These are the activations of a small neural network, seen along a few directions. Each row is one input.
Each table varies a few parts of the input and shows all the possible inputs, shuffled.
Descriptions start from the smaller parts, as in this example, which fits no table here: values(3) and (point or line(11) or (line(4) and ring(5))).
Shared parts are said once, and a part with two or three values counts as separate values.
In the rows, zero is written as 128.

Other details of the inputs vary at random and push rows far along two fixed directions, the same in every table; ignore that.

Table:
r1: [161  33 153  89  79  71  91 124 123 192  73]
r2: [143 143 168 146 217 160 118 112  79 101  95]
r3: [ 75 124 114 150  89 151 118 130 135  84 161]
r4: [146 148 141 153 223 137 101  97  82 102 105]
r5: [118  92 137  38  99  57 134 143  91 196  67]
r6: [ 74 122 128 144  86 163 129 137 141  87 154]
r7: [147 159 188 162 208 152 131 118 122 114  76]
r8: [146 162  57 131  85 161 145 157 144 113 166]
r9: [192 127 104  69  73  78  68 165 135 171  61]
r10: [161  41 159  80  96  37 105 152 139 169  85]
r11: [116  79 112 146 108 123 184 144 147 108 192]
r12: [197 183 157 189 193 122  95 128  91 153 132]
r13: [150 141 166 193 179 139 157  82  66 149  77]
r14: [129  63 114 140  99 142 155 117 124 143 158]
r15: [166 173 107 143  90 135 125 127 140 118 152]
r16: [ 85 127  84 127 113 146 125 116 151  99 178]
r17: [ 85 107  99 145  82 165 183 110 106 145 158]
r18: [147 143 156 149 211  93 189 129  91 110 118]
r19: [ 77 117 100 127 104 162 125 131 125  89 172]
r20: [ 86 133 109 115 116 172 160 138 175 114 159]
r21: [162 163 109 125 110 143 124 126 124 138 183]
r22: [132  96 143  50 107  71  69 138 171 176  60]
r23: [136 152 148 175 194 129  97  98  99  95 103]
r24: [ 98 123 138 116 132 173 139 139 131 108 137]
r25: [187 126 141  64  73  70  58 138 128 189 104]
r26: [ 83 134  97 149  97 135 117 115 162  94 167]
r27: [136 170 169 173 192 104 177 105  71 135  80]
r28: [ 87 124 122 148  95  93 196 151 148 100 167]
r29: [144 153 189 164 202 155 121 116 103 106  78]
r30: [161 155  88 105  86 140 128 134 135 130 164]
r31: [132  96 133  57 105  65  59 129 160 169  64]
r32: [ 87 133  86 124 119 151 138 120 168 107 171]
r33: [ 82 125 121 114 110 179 159 146 163 108 158]
r34: [ 86 134  96 119 122 158 149 129 179 114 168]
r35: [198 177 143 167 209 134 103 129  80 158 143]
r36: [ 97 132 131 120 105 144 136 138 180 123 125]
Each input here is: values(2) and (line(4) or ring(5) or ring(9)).
Question: The inputs of r3 and r19 match in every part but the values(2) part. If r25 is changed in the same way as r3 into r19, which row does it become?
Answer: r21
Question: Change only the line(4) part in r30. List by row number the other rows that result.
Answer: r8, r21, r35

Table:
r37: [122 129 125 123 129 136 129 126 128 125 129]
r38: [125 126 127 125 128 129 140 128 127 128 129]
r39: [128 125 129 133 124 126 129 124 130 126 133]
r40: [121 132 126 123 131 133 127 129 131 125 130]
r41: [126 125 129 135 124 133 125 126 128 128 130]
r42: [140 136 120 129 123 127 133 132 126 134 137]
r43: [125 130 123 128 131 130 123 128 135 123 131]
r44: [124 128 128 125 130 127 139 131 130 128 130]
r45: [130 124 127 131 127 124 133 131 130 124 133]
r46: [125 124 129 135 124 127 129 125 126 129 132]
r47: [137 139 121 130 121 127 129 130 126 132 135]
r48: [127 127 125 131 130 123 134 131 134 127 131]
r49: [122 127 124 127 128 136 126 126 125 126 129]
r50: [125 124 126 131 127 134 122 125 127 127 133]
r51: [121 132 129 127 128 127 134 128 130 127 128]
r52: [124 123 125 129 127 129 138 128 123 130 129]
r53: [123 132 130 128 127 125 133 131 133 125 129]
r54: [127 125 127 130 128 132 122 124 131 125 135]
r55: [137 139 119 126 124 133 121 129 127 130 137]
r56: [128 128 128 132 125 124 129 128 131 122 131]
r57: [123 126 129 132 123 129 131 126 122 127 130]
r58: [124 126 129 132 123 134 127 128 125 127 128]
r59: [176 152 171 148 218 119 122 104  86 133  71]
r60: [124 133 130 128 128 131 129 132 135 124 128]
r61: [123 125 127 129 127 135 124 127 123 126 132]
r62: [127 121 128 134 126 127 134 127 125 131 134]
r63: [123 130 128 126 126 135 132 127 130 126 125]
r64: [126 128 129 127 130 125 137 133 132 127 131]
r65: [128 127 125 129 128 130 122 128 132 121 133]
r66: [125 130 126 132 127 124 130 128 134 125 129]
r67: [138 140 121 130 121 132 125 130 129 131 134]
r68: [143  80 140  55  96  75  85 144 121 178  77]
r69: [123 127 126 130 125 134 130 127 126 127 126]
r70: [122 133 129 126 128 132 130 129 133 126 127]
r71: [123 132 127 124 131 132 125 131 134 123 131]
r72: [130 121 129 132 127 126 133 126 130 128 135]
r73: [128 128 128 132 125 129 125 129 133 122 129]
r74: [128 126 129 133 124 131 125 125 132 126 131]
r75: [126 131 126 131 127 129 126 129 137 124 128]
r76: [122 127 126 130 125 129 133 126 124 128 127]
Question: The inputs of r76 and r52 match in every part but one. If r47 is changed in the same way as r76 into r52, which row does it become?
Answer: r42
Question: What do these inputs look like to the network?
Answer: line(4) and (point or ring(9))
Question: List by row number the other rows that have the line(4) part in common with r55.
Answer: r37, r40, r43, r49, r50, r54, r61, r65, r71
Question: Change only the ring(9) part in r69. List by row number the other rows that result.
Answer: r41, r58, r60, r63, r70, r73, r74, r75

Table:
r77: [129 126 124 129 114 132 119 126 130 127 131]
r78: [126 127 124 123 126 122 124 134 140 124 135]
r79: [125 128 121 123 122 134 114 129 131 123 134]
r80: [189  84 181  42 161  49  51 123  97 203   5]
r81: [113 123 131 123 124 131 127 124 135 131 130]
r82: [124 136 124 121 118 135 121 131 132 130 131]
r83: [137 142 143 157 172 138 138 111 112 125 119]
r84: [124 129 126 127 117 133 115 128 131 127 134]
r85: [129 133 120 123 118 130 131 134 129 134 132]
r86: [150 151 138 159 170 130 141 121 117 124 122]
r87: [125 126 126 129 118 128 116 127 133 125 134]
r88: [113 124 121 120 127 127 128 128 131 123 125]
r89: [120 117 127 123 123 128 134 123 125 135 135]
r90: [121 121 134 125 117 127 136 129 132 125 126]
r91: [116 122 132 118 125 128 131 132 133 121 128]
r92: [146 157 137 147 175 138 136 121 119 116 120]
r93: [127 131 125 123 122 122 129 134 140 130 132]
r94: [121 117 131 128 119 131 131 133 134 125 125]
r95: [123 114 129 126 121 129 135 134 125 130 133]
r96: [134 127 121 124 120 120 137 133 131 134 137]
r97: [131 124 125 131 116 123 124 128 136 125 132]
r98: [127 131 121 119 127 123 128 134 141 126 133]
r99: [124 135 119 117 123 136 120 132 133 126 131]
r100: [127 125 122 125 125 124 119 131 138 122 135]
r101: [126 126 127 129 120 123 120 130 137 126 135]
r102: [130 126 124 131 119 119 129 134 135 132 135]
r103: [126 136 125 120 121 127 129 134 137 130 130]
r104: [130 133 121 124 118 124 134 135 133 135 131]
r105: [128 130 123 127 114 135 121 127 129 128 129]
r106: [112 124 125 124 123 126 129 127 130 127 124]
r107: [138 138 141 150 179 144 134 114 118 113 118]
r108: [116 122 121 128 120 124 134 128 125 131 125]
r109: [130 123 123 133 117 121 125 131 133 130 135]
r110: [117 123 130 126 118 123 135 128 130 124 123]
r111: [112 124 127 119 126 124 131 131 131 121 126]
r112: [130 134 122 121 116 131 130 131 133 130 129]
r113: [120 116 129 130 121 129 132 136 130 130 128]
r114: [133 131 121 121 119 124 138 133 128 134 135]
r115: [123 118 132 123 119 124 140 131 123 129 134]
r116: [122 114 126 128 122 132 132 128 131 132 129]
r117: [151 152 136 153 167 142 137 116 104 125 125]
r118: [138 141 137 155 171 133 144 113 102 120 119]
r119: [128 126 122 131 115 131 120 129 126 131 134]
r120: [134 121 123 129 118 120 128 130 127 130 139]
r121: [129 134 122 124 115 135 126 129 131 130 128]
r122: [130 124 124 131 115 127 120 125 133 125 132]
r123: [124 132 125 125 117 136 117 130 130 128 132]
r124: [119 120 128 124 119 121 139 129 121 128 131]
r125: [125 126 122 124 123 129 115 128 134 121 135]
r126: [123 115 127 126 121 134 131 125 135 127 126]
r127: [133 123 124 127 119 118 133 132 130 131 140]
r128: [116 123 136 122 121 127 132 131 132 125 128]
r129: [125 111 125 124 123 132 135 126 126 132 134]
r130: [132 123 122 127 116 130 123 127 121 131 139]
r131: [131 130 123 125 118 122 133 131 140 130 130]
r132: [129 123 123 132 116 125 121 128 129 130 135]
r133: [112 125 132 124 121 123 131 130 130 125 126]
r134: [126 128 128 127 121 121 124 133 139 128 135]
r135: [138 138 146 154 174 144 135 113 117 117 118]
r136: [125 135 120 114 125 133 125 134 134 126 131]
r137: [132 131 120 120 118 129 134 132 124 134 136]
r138: [119 120 133 126 118 125 137 133 128 129 129]
r139: [131 127 121 125 116 132 125 129 120 133 137]
r140: [131 126 126 129 118 121 129 130 139 127 132]
r141: [132 121 123 129 117 124 124 127 124 130 139]
r142: [136 144 139 157 169 135 140 111 110 116 112]
r143: [136 141 149 157 173 141 135 121 116 115 117]
r144: [116 122 128 128 119 121 136 131 126 129 126]
r145: [117 118 128 121 127 132 127 136 135 122 127]
r146: [150 156 139 153 167 136 141 117 118 120 117]
r147: [127 130 121 128 115 133 121 131 126 133 132]
r148: [114 122 126 119 129 131 126 124 135 127 130]
r149: [125 136 124 119 120 132 126 133 133 130 131]
r150: [144 153 136 150 172 146 122 117 112 115 121]
r151: [128 133 121 125 116 133 126 132 128 135 131]
Question: What do these inputs look like to the network?
Answer: line(5) and (ring(6) or ring(9))
Question: The inputs of r118 and r142 match in every part but the line(5) part. If r137 is changed in the same way as r118 into r142, which row does it become?
Answer: r112
Question: The inputs of r92 and r103 match in every part but the line(5) part. If r98 is changed in the same way as r92 into r103, which row does it become?
Answer: r93
Question: Start at r148 and move only the ring(6) part, one step at a time. The first step leads to r107. Which rows follow, in order?
Answer: r145, r91, r111, r88
Question: Change only the line(5) part in r150. List by row number the other rows that result.
Answer: r105, r123, r139, r147

Table:
r152: [132 137 133 123 135 119 123 134 143 126 123]
r153: [125 116 135 131 129 114 141 122 114 137 124]
r154: [132 130 122 117 132 144 113 125 117 137 127]
r155: [126 115 137 133 122 123 148 126 113 140 116]
r156: [148 135 120 130 121 119 127 126 121 138 127]
r157: [114 114 139 128 127 139 126 121 118 130 111]
r158: [121 112 134 126 134 130 117 123 121 121 122]
r159: [133 133 129 131 126 131 104 128 128 128 125]
r160: [131 128 135 121 138 120 127 130 144 123 123]
r161: [120 121 135 117 140 120 135 132 131 121 118]
r162: [113 115 136 126 133 130 120 117 119 128 119]
r163: [135 136 126 121 125 139 110 126 119 129 124]
r164: [147 137 125 124 121 124 130 131 115 139 130]
r165: [136 134 121 127 125 134 107 121 126 129 121]
r166: [112 125 137 118 139 120 138 126 130 128 115]
r167: [132 119 134 129 131 130 110 121 134 124 127]
r168: [144 131 121 121 129 129 133 130 113 146 132]
r169: [134 113 133 130 130 115 138 128 116 130 127]
r170: [145 134 128 135 122 115 123 133 124 137 131]
r171: [134 147 128 112 132 128 127 135 129 128 121]
r172: [124 123 131 122 141 119 129 134 139 123 118]
r173: [134 145 122 118 132 124 125 130 136 128 118]
r174: [125 114 131 131 135 129 112 125 129 124 122]
r175: [132 143 129 123 132 120 121 137 138 127 122]
r176: [111 198 112 211 185 203 196 112 125  72 191]
r177: [112 124 140 120 133 129 144 130 128 131 107]
r178: [133 127 132 131 129 130 105 124 133 127 127]
r179: [ 73 102  73 114   6 134 149 157 184 123 211]
r180: [144 119 133 134 127 115 131 126 130 133 132]
r181: [137 115 129 135 131 114 132 130 125 133 128]
Question: The inputs of r174 and r158 match in every part but one. If r181 is changed in the same way as r174 into r158, which row does it become?
Answer: r169
Question: What do these inputs look like to the network?
Answer: values(3) and line(10)
Question: Change only the values(3) part in r175. List by row number the other rows that result.
Answer: r159, r170
Question: Start at r177 and move only the line(10) part, one step at a time. The first step leads to r166. Which rows follow, in order?
Answer: r161, r172, r160, r152, r175, r173, r171, r176
